Each row below holds a small network's activations on one input, seen along a few directions.
In each table, some parts of the input vary, and every possible input appears once, in random order.
A made-up example of a description, with smaller parts first: one of 8 places around a ring, together with either a single point or one of 9 places along a line or (one of 2 separate values, together with one of 6 places along a line).
Shared parts are said once, and a part with two or three values counts as separate values.

Other details of the inputs vary at random and push rows far along two fixed directions, the same in every table; ignore that.

Rows:
R1: [-.09, .08, -.13, -.09, .12, .04, -.01, -.15, -.03, .07, .19, -.04, -.14]
R2: [-.07, -.35, .17, -.08, -.46, -.23, -.05, .16, .10, -.20, .06, -.15, .43]
R3: [-.01, .10, -.15, -.10, .07, .05, -.17, .00, -.12, -.02, .15, -.05, -.15]
R4: [-.03, .04, -.04, -.17, .00, .00, -.08, -.02, -.13, .15, .09, -.03, -.26]
R5: [-.12, .16, -.10, -.05, .11, .08, -.08, -.04, -.08, .03, .21, .04, -.09]
R6: [.31, .08, -.17, .56, .31, .26, .22, -.18, -.07, .02, -.72, .30, -.10]
R7: [-.06, .05, -.02, -.16, .01, .02, -.10, .00, -.15, .13, .10, -.01, -.25]
R8: [-.12, -.05, -.15, .02, -.09, .07, -.14, -.06, -.12, .05, .10, -.02, -.26]
R9: [-.07, .16, -.05, .01, .17, .07, .03, .01, .00, -.01, .29, -.03, -.15]
R10: [.37, .21, -.15, .45, .47, .21, .16, -.15, .00, .05, -.68, .25, -.03]
R11: [-.08, .15, -.05, .01, .18, .03, .04, -.03, .00, .02, .28, -.04, -.16]
R12: [-.13, .05, -.16, -.12, .10, .03, .00, -.11, -.02, .11, .15, -.02, -.16]
R13: [-.07, -.20, .31, -.15, -.24, -.24, .17, .09, .30, -.16, .15, -.15, .48]
R14: [-.06, .10, -.14, -.06, .14, .08, -.06, -.02, -.07, -.02, .23, .02, -.10]
R15: [.40, .05, -.07, .50, .20, .22, .10, -.08, -.11, .09, -.77, .30, -.24]
R16: [-.07, .15, -.11, -.09, .04, .06, -.19, -.02, -.13, .03, .13, -.03, -.14]
R17: [-.08, .05, -.16, -.16, .03, .00, -.10, -.09, -.08, .11, .07, -.09, -.21]
R18: [-.16, .10, -.11, -.08, .10, .07, -.07, -.05, -.04, .07, .18, .06, -.13]
R19: [-.17, -.04, -.14, .06, -.03, .09, -.03, -.08, -.06, .05, .19, .05, -.21]
R20: [-.14, -.04, -.18, .07, .00, .06, -.01, -.05, -.13, -.01, .22, .06, -.18]
R21: [.32, .12, -.16, .27, .35, .16, .10, -.14, -.05, .10, -.83, .26, -.15]
R22: [.01, -.19, .23, -.17, -.31, -.25, -.10, .13, .20, -.13, .08, -.27, .51]
R23: [-.08, -.21, .24, -.22, -.36, -.22, -.10, .16, .20, -.12, .01, -.14, .49]
R24: [.29, -.23, .26, .46, -.06, -.02, .36, .08, .31, -.18, -.76, .25, .47]
R25: [-.14, .08, -.08, -.09, .12, .01, .10, -.06, .01, .08, .20, .00, -.21]
R26: [.55, -.08, .29, .32, -.01, -.05, .16, .15, .20, -.12, -.81, .08, .53]
R27: [-.17, .13, -.04, -.04, .13, .05, .03, .00, .00, .03, .22, .09, -.18]
R28: [-.09, -.01, -.15, .04, -.09, .07, -.12, -.09, -.16, .02, .12, -.09, -.23]
R29: [-.15, .02, -.07, .12, .01, .09, .09, -.06, -.07, -.01, .25, .01, -.23]
R30: [.04, -.25, .30, -.25, -.38, -.27, .01, .15, .18, -.03, .02, -.20, .41]
R31: [-.14, .04, -.12, -.17, .04, .03, -.13, -.05, -.12, .08, .06, -.02, -.20]
R32: [-.02, -.04, -.09, .04, -.10, .03, -.09, .03, -.22, .04, .17, .00, -.28]
R33: [.03, -.18, .22, -.16, -.31, -.21, -.10, .17, .20, -.17, .07, -.25, .52]
R34: [-.16, -.23, .33, -.19, -.25, -.22, .16, .16, .27, -.14, .10, -.05, .46]
R35: [-.17, .06, -.05, -.11, .13, .02, .09, -.05, .00, .06, .18, .05, -.22]
R36: [-.04, .08, -.13, -.13, .05, .01, -.12, -.13, -.09, .06, .11, -.11, -.19]
R37: [-.12, -.27, .23, -.24, -.29, -.23, .07, .08, .26, -.09, .05, -.11, .50]
R38: [.06, .11, -.05, -.09, .05, .04, -.14, .06, -.16, .03, .19, -.03, -.21]
R39: [-.04, -.17, .29, -.13, -.22, -.20, .11, .21, .27, -.24, .19, -.08, .52]
R40: [-.13, -.33, .25, -.01, -.37, -.22, .16, .19, .20, -.24, .20, -.05, .44]
R41: [.01, .16, -.01, -.08, .01, .05, -.16, .04, -.17, .08, .17, -.02, -.19]
R42: [.46, -.12, .31, .27, -.05, -.07, .16, .15, .20, -.08, -.89, .20, .51]
R43: [.04, .09, -.03, -.12, .02, .00, -.08, -.07, -.13, .12, .14, -.10, -.24]
R44: [-.06, .13, -.13, -.02, .14, .08, -.06, -.04, -.04, .02, .24, -.05, -.09]
R45: [-.01, -.01, -.05, .06, -.11, .07, -.09, -.04, -.19, .07, .16, -.08, -.28]
R46: [-.13, .18, -.02, -.01, .13, .07, .02, .01, -.04, .00, .26, .06, -.14]
R47: [.06, .13, -.03, -.05, .06, .01, -.13, .00, -.12, .10, .18, -.12, -.20]
R48: [.25, .13, -.13, .33, .42, .21, .20, -.14, -.02, .08, -.75, .36, -.08]
Each input here is: one of 4 places along a line, together with either one of 3 separate values or one of 9 places around a ring.
The inputs of R25 and R17 match in every part but the place on the line of 4. If R13 is changed in the same way as R25 into R17, which row does it become?
> R36
A walk changes only the place on the line of 4. It starts at R7 and steps to R31. List the rest of the walk in order.
> R48, R34
Which other rows does R29 become when the choice among 3 separate values takes its other values? List them by row number.
> R24, R40
Which other rows does R10 become when the place on the ring of 9 takes its other values? List them by row number.
> R1, R5, R12, R14, R18, R37, R44, R48
Which other rows does R10 become when the place on the line of 4 takes its other values? List them by row number.
> R11, R22, R47

Rows:
R49: [-.20, -.39, .16, .04, -.30, -.12, .28, .01, .21, -.06, -.15, .10, .22]
R50: [.07, -.07, .32, .04, -.10, -.07, .15, .12, .26, -.09, .04, -.01, .34]
R51: [.01, -.16, .19, .18, -.11, -.07, .16, .19, .16, -.17, .03, .01, .40]
R52: [.28, .34, -.30, .08, .41, .21, -.03, -.12, -.29, .30, -.29, .13, -.60]
R53: [.20, .34, -.27, .01, .45, .25, -.09, -.17, -.31, .21, -.36, .14, -.59]
R54: [-.23, .07, -.19, -.28, -.08, -.03, -.30, -.11, -.14, .15, .38, -.30, -.20]
R55: [-.04, -.12, .13, .10, -.17, -.06, .16, .05, .16, -.22, .08, .02, .44]
R56: [-.09, -.08, .16, -.15, -.05, -.11, .04, .08, .26, -.10, -.09, .09, .45]
R57: [.02, -.07, .25, .11, -.13, -.13, .17, .17, .20, -.23, .03, .01, .31]
R58: [-.13, .09, -.07, -.12, -.14, -.02, -.24, .10, -.21, .02, .53, -.17, -.37]
R59: [.34, .03, -.16, .46, .40, .18, .27, -.11, .16, -.09, -.75, .30, .10]
R60: [-.17, .02, -.16, -.12, -.18, .05, -.26, -.05, -.26, .00, .55, -.16, -.22]
R61: [.07, -.06, .24, -.11, -.03, -.22, .22, .09, .24, -.01, -.04, -.01, .38]
R62: [.49, -.02, -.15, .41, .24, .14, .04, -.10, -.01, -.04, -.86, .20, .04]
R63: [-.01, .03, -.33, .24, .15, .25, .01, -.26, -.35, .25, -.34, .26, -.75]
R64: [-.10, -.08, .13, -.04, -.05, -.14, .11, -.05, .27, -.09, -.10, -.12, .45]
R65: [-.10, .10, .04, -.20, -.12, .02, -.26, .01, -.15, .12, .54, -.19, -.33]
R66: [-.16, .02, -.09, -.07, -.12, .04, -.26, .07, -.27, .01, .55, -.17, -.28]
R67: [.00, -.08, .23, -.20, .02, -.14, .16, .05, .22, -.10, -.11, .00, .37]
R68: [-.24, .08, -.13, -.38, -.09, -.02, -.35, .03, -.14, .14, .38, -.11, -.17]
The inputs of R68 and R56 match in every part but one. If R62 is changed in the same way as R68 into R56, which row does it become?
> R59
Describe the family of inputs behind these rows.
> one of 2 separate values, together with either a single point or one of 9 places around a ring
